Each row below holds a small network's activations on one input, seen along a few directions.
In each table, some parts of the input vary, and every possible input appears once, in random order.
Descriptions start from the smaller parts, as in this example, which fits no table here: one of 8 places around a ring, together with either a single point or one of 11 places around a ring or (one of 2 separate values, together with one of 6 places along a line).
Shared parts are said once, and a part with two or three values counts as separate values.
In the rows, zero is written as 100.

Other details of the inputs vary at random and push rows far along two fixed directions, the same in every table; ignore that.

Table:
row 1: [114, 92, 96, 101, 83, 103, 98, 85, 106, 97, 85]
row 2: [116, 98, 99, 108, 98, 109, 86, 95, 96, 88, 114]
row 3: [74, 122, 76, 86, 67, 51, 90, 131, 97, 130, 107]
row 4: [101, 95, 92, 99, 97, 106, 101, 76, 107, 104, 94]
row 5: [119, 97, 100, 98, 107, 110, 93, 96, 82, 91, 108]
row 6: [112, 101, 89, 97, 97, 99, 102, 82, 106, 87, 103]
row 7: [113, 99, 96, 97, 111, 109, 99, 92, 88, 89, 122]
row 8: [105, 95, 101, 109, 108, 117, 92, 87, 93, 112, 103]
row 9: [100, 91, 97, 106, 101, 119, 92, 90, 101, 104, 111]
row 10: [112, 94, 96, 106, 85, 99, 97, 81, 109, 96, 94]
row 11: [105, 96, 97, 103, 95, 102, 95, 75, 105, 105, 88]
row 12: [117, 91, 89, 82, 116, 98, 111, 91, 102, 92, 104]
row 13: [106, 98, 96, 103, 104, 103, 101, 73, 99, 112, 87]
row 14: [108, 96, 96, 98, 102, 108, 101, 77, 96, 113, 78]
row 15: [75, 115, 183, 118, 115, 123, 144, 93, 125, 57, 55]
row 16: [40, 140, 173, 111, 98, 84, 120, 156, 103, 92, 78]
row 17: [110, 79, 95, 99, 101, 116, 97, 108, 115, 98, 114]
row 18: [87, 127, 81, 76, 84, 48, 89, 129, 74, 124, 100]
row 19: [105, 85, 91, 90, 106, 107, 105, 88, 116, 107, 92]
row 20: [27, 131, 147, 136, 109, 77, 135, 169, 97, 74, 77]
row 21: [117, 102, 95, 95, 106, 93, 102, 77, 91, 90, 101]
row 22: [111, 83, 89, 92, 97, 104, 106, 94, 120, 98, 97]
row 23: [111, 89, 101, 114, 88, 112, 87, 95, 103, 96, 111]
row 24: [96, 83, 71, 123, 103, 100, 108, 90, 96, 87, 79]
row 25: [82, 129, 76, 76, 88, 46, 94, 126, 79, 123, 113]
row 26: [113, 87, 101, 109, 86, 116, 87, 99, 100, 97, 102]
row 27: [112, 97, 94, 104, 100, 112, 92, 96, 99, 87, 120]
row 28: [102, 98, 92, 99, 106, 107, 107, 75, 102, 111, 93]
row 29: [83, 117, 81, 74, 101, 60, 91, 151, 82, 125, 126]
row 30: [116, 101, 94, 101, 95, 96, 96, 81, 103, 88, 97]
row 31: [117, 99, 100, 102, 110, 106, 93, 91, 85, 90, 117]
row 32: [103, 81, 96, 97, 110, 119, 95, 102, 110, 107, 108]
row 33: [70, 115, 193, 131, 122, 133, 136, 104, 122, 54, 79]
row 34: [118, 99, 94, 96, 92, 100, 96, 85, 100, 89, 89]
row 35: [107, 93, 101, 105, 105, 121, 92, 91, 90, 113, 94]
row 36: [118, 95, 99, 104, 96, 113, 86, 99, 93, 89, 105]
row 37: [107, 89, 97, 109, 91, 116, 94, 97, 106, 95, 117]
row 38: [105, 84, 95, 96, 120, 120, 102, 100, 104, 115, 106]
row 39: [83, 119, 74, 73, 86, 51, 92, 141, 99, 124, 107]
row 40: [106, 88, 90, 90, 115, 108, 111, 87, 110, 114, 91]
row 41: [80, 116, 79, 80, 90, 61, 83, 156, 93, 124, 124]
row 42: [101, 95, 96, 105, 110, 120, 99, 88, 96, 112, 109]
Description of these inputs: one of 2 separate values, together with either a single point or (one of 4 places along a line, together with one of 5 places along a line).
The inputs of row 7 and row 25 match in every part but the choice among 2 separate values. If row 23 is changed in the same way as row 7 into row 25, which row does it become? -> row 10
The inputs of row 9 and row 4 match in every part but the choice among 2 separate values. If row 32 is changed in the same way as row 9 into row 4, which row does it become? -> row 19
Which other rows does row 28 become when the choice among 2 separate values takes its other values? List them by row number. -> row 42
Which other rows does row 16 become when the place on the line of 5 takes its other values? List them by row number. -> row 5, row 26, row 35, row 36

Table:
row 43: [114, 89, 92, 96, 111, 115, 97, 87, 99, 103, 110]
row 44: [66, 121, 70, 88, 68, 51, 70, 155, 82, 151, 114]
row 45: [113, 85, 86, 98, 110, 113, 100, 92, 104, 96, 109]
row 46: [36, 157, 177, 103, 103, 58, 134, 174, 101, 78, 91]
row 47: [121, 91, 93, 98, 100, 109, 93, 90, 100, 89, 113]
row 48: [108, 88, 94, 111, 100, 121, 89, 86, 97, 106, 103]
row 49: [120, 94, 95, 99, 104, 110, 92, 86, 93, 92, 114]
row 50: [118, 100, 87, 92, 93, 94, 104, 65, 101, 94, 82]
row 51: [119, 91, 89, 102, 102, 108, 95, 91, 98, 85, 113]
row 52: [109, 85, 92, 111, 100, 120, 90, 91, 97, 103, 101]
row 53: [64, 120, 66, 92, 70, 50, 73, 154, 80, 146, 113]
row 54: [76, 117, 190, 115, 129, 119, 170, 81, 136, 47, 49]
row 55: [115, 85, 91, 94, 107, 114, 98, 92, 106, 100, 109]
row 56: [115, 86, 90, 96, 111, 115, 97, 92, 100, 100, 107]
row 57: [106, 91, 88, 106, 91, 103, 98, 65, 107, 109, 71]
What do these inputs look like to the network? -> one of 3 separate values, together with either a single point or one of 4 places along a line
The inputs of row 44 and row 55 match in every part but the choice among 3 separate values. If row 52 is changed in the same way as row 44 into row 55, which row does it become? -> row 56

Table:
row 58: [112, 81, 119, 100, 128, 128, 136, 51, 125, 79, 66]
row 59: [103, 98, 96, 98, 106, 112, 80, 103, 79, 119, 118]
row 60: [109, 104, 68, 72, 102, 74, 101, 83, 92, 121, 94]
row 61: [130, 93, 72, 94, 84, 94, 86, 75, 100, 89, 105]
row 62: [41, 134, 131, 114, 78, 62, 107, 146, 96, 120, 70]
row 63: [114, 100, 61, 83, 88, 66, 92, 93, 95, 96, 103]
row 64: [78, 103, 154, 113, 124, 115, 147, 128, 130, 50, 91]
row 65: [67, 101, 176, 138, 123, 142, 132, 118, 122, 66, 79]
row 66: [93, 84, 70, 105, 92, 105, 80, 113, 100, 131, 114]
row 67: [134, 94, 130, 113, 114, 139, 114, 44, 106, 56, 89]
row 68: [116, 98, 138, 113, 118, 137, 124, 49, 109, 73, 80]
row 69: [86, 108, 152, 118, 99, 109, 135, 96, 128, 54, 70]
row 70: [132, 54, 69, 101, 123, 143, 107, 68, 121, 95, 102]
row 71: [156, 69, 71, 115, 95, 133, 82, 34, 101, 73, 105]
row 72: [100, 90, 86, 87, 108, 108, 92, 105, 106, 126, 107]
row 73: [123, 92, 123, 93, 134, 124, 128, 88, 107, 62, 112]
row 74: [76, 125, 123, 93, 92, 68, 105, 158, 100, 90, 120]
row 75: [94, 92, 81, 109, 83, 95, 92, 87, 103, 121, 85]
row 76: [133, 78, 115, 94, 129, 147, 108, 64, 111, 84, 109]
row 77: [137, 94, 32, 68, 92, 72, 78, 73, 81, 119, 112]
row 78: [80, 97, 108, 100, 102, 101, 105, 128, 116, 111, 99]
row 79: [125, 105, 70, 97, 83, 89, 67, 79, 72, 114, 107]
row 80: [64, 115, 119, 101, 108, 96, 105, 132, 102, 122, 103]
row 81: [105, 83, 51, 107, 76, 98, 57, 121, 80, 125, 125]
row 82: [100, 90, 69, 93, 80, 83, 90, 92, 105, 128, 85]
row 83: [86, 109, 98, 87, 93, 80, 104, 97, 105, 126, 80]
row 84: [122, 99, 77, 112, 80, 97, 73, 82, 84, 95, 101]
row 85: [144, 86, 129, 105, 119, 141, 121, 37, 114, 50, 87]
row 86: [106, 106, 90, 96, 96, 93, 72, 119, 69, 113, 130]
row 87: [91, 121, 106, 99, 91, 87, 91, 97, 81, 120, 88]
row 88: [110, 97, 81, 76, 120, 97, 105, 103, 95, 115, 116]
row 89: [109, 97, 95, 113, 93, 106, 77, 118, 83, 91, 125]
row 90: [80, 101, 107, 114, 92, 101, 97, 131, 103, 93, 113]
row 91: [57, 129, 129, 103, 93, 75, 114, 118, 102, 120, 75]
row 92: [111, 95, 74, 102, 89, 92, 73, 117, 86, 103, 135]
row 93: [55, 150, 136, 81, 91, 49, 119, 138, 97, 117, 82]
row 94: [117, 87, 90, 96, 113, 122, 87, 83, 90, 112, 122]
row 95: [97, 99, 89, 106, 90, 101, 87, 84, 89, 128, 81]
row 96: [44, 130, 118, 91, 92, 46, 129, 144, 112, 114, 69]
row 97: [134, 63, 17, 73, 108, 106, 72, 79, 94, 147, 120]
row 98: [78, 132, 137, 85, 106, 76, 112, 145, 95, 93, 119]
row 99: [66, 131, 119, 88, 102, 55, 118, 167, 101, 89, 116]
row 100: [110, 97, 164, 117, 131, 146, 129, 84, 107, 47, 110]
row 101: [99, 88, 58, 96, 94, 103, 61, 109, 80, 149, 116]
row 102: [120, 72, 129, 119, 116, 151, 120, 84, 128, 52, 100]
row 103: [101, 98, 67, 107, 70, 84, 80, 96, 95, 111, 98]
row 104: [69, 124, 112, 117, 72, 75, 96, 128, 93, 100, 83]
row 105: [85, 105, 95, 96, 90, 73, 116, 108, 111, 88, 83]
The inputs of row 71 and row 84 match in every part but one. If row 100 is changed in the same way as row 71 into row 84, which row does it become? -> row 86
The inputs of row 59 and row 88 match in every part but one. If row 62 is changed in the same way as row 59 into row 88, which row does it become? -> row 96
What do these inputs look like to the network? -> one of 2 separate values, together with one of 4 places along a line, together with one of 6 places around a ring
Start at row 79 and move only the place on the line of 4, one step at a time. The first step leads to row 67. Which rows follow, in order? -> row 85, row 77
Start at row 93 and move only the place on the ring of 6, one step at a time. The first step leads to row 85. Which rows follow, in order? -> row 61, row 69, row 82, row 83
Which other rows does row 87 become when the choice among 2 separate values takes its other values? List them by row number. -> row 59
Which other rows does row 90 become when the place on the ring of 6 takes its other values? List them by row number. -> row 66, row 80, row 92, row 94, row 100
